A small network was shown many inputs. Here are its activations along a few directions, one row for each input.
Each table varies a few parts of the input and shows all the possible inputs, shuffled.
A made-up example of a description, with smaller parts first: values(3) and (point or ring(11) or (line(4) and ring(8))).
Shared parts are said once, and a part with two or three values counts as separate values.
In the rows, 128 means zero.

Rows:
x1: [147 120 110 115 123 125 178 117 151 108 121  87 155]
x2: [ 93 146 109  52 126 102 168 136 123 119 101  94 107]
x3: [160  76  53  90 133 140 136  95 125 167 134 154 113]
x4: [130 147  88  58 137 136 165 114 149  86 113  88 155]
x5: [141 113 131 165 130 109 183 119 153 120 134 110 138]
x6: [118 140  95 188 146 162  93 109 107 120 188 176 167]
x7: [105 109 150 163 117  76 185 146 132 151 123 116  92]
x8: [107 119 128 110 111  90 179 138 132 142 108  91 104]
x9: [ 80 112  79 177 116 122 114 132 114 112 157 156 117]
x10: [ 30 113 123 175 123 102  62 175  95 207  99 170  57]
x11: [ 95 101 173 165 111  98 129 182 135 194  67 138  60]
x12: [208 166 176 122 131 152  90 109 126  99 147 112 167]
x13: [191 183 157  64 145 172  81 104 127  82 139 112 172]
x14: [203 155 195 174 128 166 104 129 130 108 157 134 145]
x15: [ 42 109  97 171 105  88 114 154  96 144 145 160  68]
x16: [ 96 112 155 109 115  93 117 158 134 186  55 118  81]
x17: [170 156 109  62 149 162 140  99 148  71 147 126 196]
x18: [173 116 150 176 147 147 156  98 161 102 171 141 174]
x19: [133 136 150 182 137 182  34 117  66 108 177 173 140]
x20: [186 128 129 119 134 157 153  97 151  95 152 120 196]
x21: [ 78 130 132  50 126 108 108 160 135 167  53 113  84]
What is each input in this table made of?
Answer: point or (line(4) and line(5))

Rows:
x22: [140 151 114  95 135 139  99 110 120 102 144 133 153]
x23: [129 138  96 100 136 140 148 113 133 110 131 111 149]
x24: [125 127 105 154 135 137 145 116 135 113 157 133 150]
x25: [150 143 137  96 138 145  91 119 129 114 124 137 154]
x26: [146 136 142 148 137 155  91 123 117 123 147 145 141]
x27: [143 107 109 152 127 126 158 114 136 125 149 133 141]
x28: [ 28  84 126 171 107  80 123 179 102 195  84 150  36]
x29: [145 115  99  97 128 129 159 113 140 117 125 114 140]
x30: [ 31  96 121 115 106  78 123 175 107 193  63 132  45]
x31: [150 130 159 156 122 126 159 137 134 119 132 114 130]
x32: [159 135 157 158 127 133 117 125 140 129 138 131 139]
x33: [136 149 123 144 136 144 102 119 111 110 171 150 142]
x34: [151 140 158 104 128 124 157 123 145 120 114  96 134]
x35: [161 142 147 102 130 135 118 124 143 121 114 112 138]
The inputs of x28 and x30 match in every part but one. If x31 is changed in the same way as x28 into x30, which row does it become?
Answer: x34
What is each input in this table made of?
Answer: values(2) and (point or ring(6))
Which other rows does x32 become when the values(2) part takes its other values? List them by row number.
Answer: x35

Rows:
x36: [ 93 139  64  19 123 105 150 111 108 122 110  97 107]
x37: [192 185 181 124 143 158 127 125 145  79 168 122 170]
x38: [ 47 100 135 196 115  98 170 175 129 129 115 133 105]
x39: [ 73 120  41  88 142 136 166 122 132  90 134 126 163]
x40: [148 141 131 135 130 129 218 140 182  77 121  90 170]
x41: [129 148  51 128 138 148 111  76  95  93 197 132 171]
x42: [121 169  94  81 151 165  73 107  94  84 175 163 159]
x43: [135 122 147 105 131 137  74 125 135 168  78 136 133]
x44: [ 97 166  94  48 148 150  62 105 108 112 105 114 161]
x45: [ 66 119 153 128  94  62 151 165 109 159  97 106  50]
x46: [166 157 153  60 112  99 205 130 156 114  99  58 120]
x47: [150  80 118 130 136 135 196 133 167 106 112 121 156]
x48: [170 184 181  92 136 145 114 124 159 103  97  76 170]
x49: [ 93 130 139 133 130 134  57 148 121 174  82 139  98]
x50: [160 124 148 134 138 153  85 131 120 142 147 182 133]
x51: [ 91 148 184 185 123 127  78 161  88 124 155 170 102]
x52: [117 133 141 165 135 149  68 149 106 147 148 186  95]
x53: [168 105 106 183 123 136 122  95 123 151 168 154 142]
x54: [168  99 138  62 112 103 178 122 145 135  93  92 100]
x55: [187 126 170 122 147 164 106 112 133 103 158 157 148]
x56: [197 107 129 167 136 146 145  80 136 114 177 127 164]
x57: [ 89 105 110 104 112  89 144 154 116 185  84 124  49]
x58: [ 68  86  89 173 131 123 161 163 142 154 114 149  99]
x59: [201 165 138 170 129 141 165  93 146  87 190  93 181]
x60: [103 127 141 235 110 106 114 129  97 130 181 139 112]
x61: [114  78  96 145 132 120 176 140 159 147 106 149 133]
x62: [170 123 169  90 137 152  94 119 142 127  84 108 156]
x63: [126 113  98 210 123 132 106 118 108 155 170 156 107]
x64: [131  97 118  76 108  92 160 130 134 178  83 120  81]
x65: [ 69 145 181 153 117 108  65 159 107 148  91 122 102]
What is each input in this table made of?
Answer: ring(5) and (point or line(5))
The inputs of x43 and x61 match in every part but the ring(5) part. If x44 is changed in the same way as x43 into x61, which row does it become?
Answer: x39

Rows:
x66: [152 122 142 185 122 137 143 129 117 118 152 139 141]
x67: [ 30  90 131 180 106  83 103 180 101 189  92 156  34]
x68: [163 146 136  74 132 128 113 114 140 127 102 123 149]
x69: [159 118 128 118 113 126 183 131 147 122 122 105 149]
x70: [142 118 114 110 121 127 164 121 150 115 119 105 160]
x71: [134 124 130 171 137 134 123 122 137 118 162 142 151]
x72: [149 143 146 138 143 159  72 119 120 131 141 144 139]
x73: [147 134 110  83 131 127 146 115 135 111 119 132 145]
x74: [133 158 126  83 138 137 131 126 140 107 118 100 138]
x75: [134 130 128 142 140 144 102 120 118 115 166 158 139]
x76: [143 142 121 161 144 141 116 109 125 121 161 139 126]
x77: [ 31  85 127 111 108  75 151 170 112 191  55 117  43]
x78: [125 159 141 143 137 146  91 123 112 110 153 137 139]
x79: [149 124 112  94 121 129 153 113 138 118 129  95 140]
The inputs of x68 and x72 match in every part but one. If x79 is changed in the same way as x68 into x72, which row does it become?
Answer: x76
What is each input in this table made of?
Answer: values(2) and (point or line(6))
Which other rows does x67 become when the values(2) part takes its other values? List them by row number.
Answer: x77
Which other rows does x73 become when the values(2) part takes its other values? List them by row number.
Answer: x75

Rows:
x80: [172 180 167 115 153 184  41 111  95 104 158 163 130]
x81: [205 137  95 189 127 170 102 110 102 137 157 169 152]
x82: [131 107 225 203 105  90 182 189 159 166  95 102  96]
x83: [111  81  97 192 101 108  95 159 105 188 135 171  76]
x84: [219 142 225 195 127 147 176 128 174  87 131  96 151]
x85: [202 137 105  89 138 128 196  71 157 113 132 120 147]
x86: [139 144  97 125 150 142 167 122 154  59 154 129 189]
x87: [116  85 102  89  98  77 186 142 143 177 104 115  90]
x88: [ 84 157 139 150 126 129  30 152  88 190  98 147  71]
x89: [ 78 114 132  57 123 124  85 172 134 143  66 114  97]
x90: [156 162 136  47 157 159  80 113 172  92 117 110 170]
x91: [ 55 122 127 198 120 121 112 173  84 146 176 164  81]
x92: [187  94 114 143 138 141 128  88 129 118 158 141 180]
x93: [ 51 110 113 180  97 117 135 143  95 126 119 135 104]
x94: [ 54 106  96 136 118 113 171 170 124 114 101 132 113]
x95: [ 98  54 112 148 103 109 122 147 121 188 129 136 108]
x96: [ 70 124 158 107 132 111  64 124 101 162  76 131  95]
x97: [ 97 137 135  37 104  76 113 156 124 159  81  88  89]
x98: [135 142 113 165 136 153 124 108 122  91 193 105 191]
x99: [136 167 136 191 150 168 117 102  97  84 207 175 153]
x100: [151 183 108 114 144 126 200  78 142  74 149  97 155]
x101: [184 114  96 103 152 155 164  98 178 109 125 155 176]
x102: [153 158 159  93 151 157  53  78 126 106 132 114 168]
x103: [ 69 121 106 117 113  71 199 144 113 122 121  93  87]
x104: [101  57  93 108 120 109 161 168 150 170  99 142 113]
x105: [172 192 146  38 146 144 124  81 140 103 114  85 145]
The inputs of x97 and x105 match in every part but one. If x89 is changed in the same way as x97 into x105, which row does it become?
Answer: x90
What is each input in this table made of?
Answer: values(2) and (point or (values(3) and line(4)))
A walk changes only the line(4) part. It starts at x99 and steps to x98. List the rest of the walk in order.
Answer: x86, x100
